array([100, 143, 223,  72, 214, 179, 197, 184,  57, 202,  94, 216,  63,
       164])
The second entry from the left?
A: 143
The first entry from the right?
A: 164
The 4th entry: 72
The entry just right of 57?
A: 202
The entry just left of 57?
A: 184
The minimum?
A: 57
The first entry from the left: 100

1.768, -1.872, -4.800, -1.060, 0.066, -1.188, 2.888, 0.882, 0.954, 1.495, 1.871, 1.586, -1.980
2.540, -2.795, -4.377, -1.459, 1.541, -0.643, 2.064, 1.256, 0.310, 2.889, 2.186, 0.904, -0.630
1.934, 1.889, -0.358, 3.903, 0.798, -1.432, -1.793, 3.430, -1.804, -0.168, 3.906, -0.059, 2.069
-1.197, 3.048, -3.455, 5.422, 0.410, -1.682, -0.951, 0.512, 0.999, 0.128, -1.085, 1.834, 0.636
0.322, 1.636, -1.683, 0.083, -0.017, 2.982, 2.160, -0.346, -0.555, -3.465, 3.986, -0.032, -2.755
-0.603, 1.131, -4.428, 4.304, 1.249, -0.230, 0.142, -0.522, 1.494, 1.230, -3.552, 1.546, 0.869
1.329, -1.016, -4.693, -0.581, -0.867, -1.308, 3.187, 0.747, 1.161, 0.251, 1.884, 1.884, -2.810
-0.846, 1.328, -1.005, -1.861, 1.146, 3.813, 1.891, -2.879, -2.143, -0.994, 3.508, -2.776, -0.987
-2.826, -1.764, -2.599, 0.725, -3.569, 2.652, -4.144, -0.951, 0.531, -0.566, -0.425, 0.257, -0.597
-0.468, -1.774, -0.537, 2.173, -2.606, 0.318, -3.215, 0.332, -0.119, -4.145, -0.191, -4.270, 0.839
-0.698, 3.650, -2.238, 5.654, -0.084, -2.233, -1.539, 1.652, 0.108, -0.609, 0.918, 1.430, 0.879
-0.923, 1.329, -0.970, -1.941, 1.087, 3.703, 1.889, -3.052, -2.218, -0.821, 3.378, -2.884, -0.936
0.077, 0.260, -4.377, 3.719, 1.275, 0.365, 0.682, -0.677, 1.382, 1.521, -4.312, 1.130, 1.196
3.269, -1.198, -1.794, 1.991, -1.706, 1.357, 2.032, 0.410, -0.136, 1.382, -4.381, -1.072, 2.590
Which number is the entry just right of the largest entry? -0.084
Which number is the fourth entry, reading row by row? -1.060
Which number is the 3rd largest entry? 4.304
The last entry of the smallest entry's row: -1.980
Which number is the entry just right of -4.144? -0.951
The largest entry in the first row: 2.888
Which number is the bottom entry of the column that holds the largest entry? 1.991
Which number is the entry directly below -3.215? -1.539
The top-left entry: 1.768
Which number is the smallest entry in the first row? -4.800
The first entry in the row that holds the largest entry is -0.698
Which number is the entry just right of 0.682? -0.677
Which number is the entry just right of 0.322? 1.636
The last entry, reading row by row -> 2.590
The 5th entry, reading row by row -> 0.066
Which number is the smallest entry in the last column? -2.810
The entry just right of -1.861 is 1.146
The entry directly below -0.032 is 1.546
The 3rd entry on the main diagonal -> -0.358
The second smallest entry -> -4.693
Which number is the entry directly below the largest entry? -1.941
Which number is the entry directly below 0.725? 2.173
Which number is the largest entry? 5.654
Which number is the last entry of the largest entry's row? 0.879
The 3rd entry on the diagonal from the top-right corner: 3.906
Which number is the entry just right of 0.954? 1.495
Which number is the entry directly below -0.994? -0.566
The entry directly below the smallest entry: -4.377
The 5th entry from the end, reading row by row -> -0.136
Which number is the smallest entry in the first column? -2.826

Read these off the matrix that follows. Rows and columns are numbered from 1.
1) Read off the entry directly below -2.581.
2) Read off the entry in the bottom-left corner.
3) Read off the entry in row 1 and column 2.
4) Read off the entry in row 1 and column 1.
5) Read off the entry at row 3, column 2.
6) Read off the entry just right of -2.799.
7) Read off the entry just right of 2.386.
8) Read off the entry at row 2, column 1.
-0.681, 2.485, -1.979, -0.272, -1.946, 5.763, -0.110, -0.698, 0.028
-6.874, 3.986, -0.676, -1.343, -1.406, -1.569, -0.556, -0.260, 4.544
-2.581, 0.373, 0.047, 2.179, -5.440, -2.210, 1.216, 1.668, -0.043
5.934, -0.182, -2.106, 0.010, -0.160, 1.888, 1.598, 2.024, -0.139
4.960, -0.376, -1.177, 1.517, 3.696, -3.423, 0.263, -0.143, 2.089
3.392, -0.936, 1.470, 0.535, 2.009, 0.130, -0.110, 2.497, 1.903
-0.064, -5.832, -0.523, 3.641, 0.831, -3.867, 0.241, 1.638, -0.217
1.569, 3.454, 2.386, 1.230, 0.570, 4.451, -0.586, 0.134, -0.286
-3.785, -2.030, 0.538, 1.939, 6.809, 3.158, 1.020, 0.616, -0.063
4.800, -6.789, -4.376, 2.194, 3.212, 3.125, -0.789, -0.009, 1.743
-0.425, 2.920, 2.714, 1.473, 6.391, 5.708, -1.118, 3.923, -1.560
-1.927, -3.035, -3.991, 0.273, -5.306, -1.129, 0.856, -2.584, -5.971
-0.145, 3.104, 0.498, 0.501, -7.326, 0.973, 0.141, 1.665, 5.803
3.532, 1.867, -2.799, -1.029, -2.164, 2.056, 0.841, 1.128, 0.487
1.904, 4.785, 4.220, 2.759, -1.683, -4.154, -1.203, -0.847, 2.426
1) 5.934
2) 1.904
3) 2.485
4) -0.681
5) 0.373
6) -1.029
7) 1.230
8) -6.874

Read these off the table that follows. Counting starts at 1.
1) What is the top-right entry?
2) What is the top-left entry?
3) What is the entry at row 2, column 1?
4) What is the bottom-right entry?
5) What is the entry directly above -1.142?
6) What is the largest entry?
7) What is the entry just left of -2.349?
8) What is the entry at row 3, column 1?
-3.452	-3.146	-0.749	0.855	-5.678	4.267	-0.925	-2.053	-0.226	-5.981	7.714	-1.938	3.522
-1.303	-2.828	-1.023	0.616	-4.053	3.781	-0.414	-0.430	2.242	-5.647	3.124	-2.437	0.783
-1.163	-2.944	-2.373	-0.609	-3.930	3.041	-1.205	-1.311	1.403	-4.139	5.265	1.553	0.491
-1.658	-1.819	-1.210	-0.862	-3.878	2.274	-0.467	-1.417	1.485	-1.450	2.466	-1.494	4.210
-0.371	-1.564	-1.433	0.990	-4.358	1.995	-3.088	-0.859	0.185	-4.324	4.427	0.195	2.756
-2.505	0.550	-0.660	-2.285	-3.741	3.745	0.649	-3.024	3.442	-5.376	3.959	-0.358	1.461
-0.337	-0.321	-1.555	0.485	-3.822	4.197	-1.229	-1.269	1.810	-4.978	1.241	-1.282	1.931
0.388	-1.798	-1.142	-2.598	-3.648	3.883	-2.349	-1.185	0.120	-3.806	4.508	-1.235	2.661
1) 3.522
2) -3.452
3) -1.303
4) 2.661
5) -1.555
6) 7.714
7) 3.883
8) -1.163

[[8274 3763 3828 7278 5819 5550 5422 6802 2728 8104]
 [2588 5686 6658 3034 5131 4787 6391 3768 8243 1758]
 [2588 3763 5950 1973 5131 6313 7361 4274 4934 1758]
 [6853 1839 6658 4095 6507 5550 8331 5791 3831 3027]
 [2588 4724 5950 1973 5131 6313 7361 4274 4934 1758]
 [4010 2801 5950 1973 5819 7077 8331 4779 3831 1758]
 [8274 3763 7365 6217 7195 3260 6391 5285 8243 3027]
 [9696 2801 6658 6217 7195 4023 6391 6296 4934 5566]
 [9696 3763 5950 7278 6507 3260 5422 5791 6037 6835]
 [6853 2801 3828 6217 5131 6313 5422 6802 1625 8104]
 [5431 2801 6658 3034 6507 6313 8331 4779 4934 1758]
 [2588 8571 3121 6217 3067 4023 1543 4274 6037 6835]
 [1166 7609 3828 4095 3067 5550 3483 3768 6037 4296]
 [6853 3763 7365 5156 6507 3260 6391 4779 8243 1758]
 [2588 3763 3828 3034 3755 7840 6391 5285 1625 5566]]
Rows and columns are numbered from 1.
The entry at row 1, column 1: 8274
Report the top-right entry.
8104
The entry in row 3 and column 2 -> 3763
The entry directly above the smallest entry: 2588
Report the entry in row 2 and column 1.
2588
Report the entry in the bottom-left corner.
2588
Report the bottom-right entry.
5566
The entry in row 3 and column 1: 2588
Report the entry in row 3 and column 3.
5950
Report the entry just left of 3121.
8571
Report the entry directly below the smallest entry.
6853
Report the entry in row 1 and column 2.
3763
The entry just right of 3121: 6217
Report the entry at row 1, column 3.
3828
The entry directly below 5156 -> 3034
The entry just right of the smallest entry: 7609
Report the entry at row 2, column 3.
6658
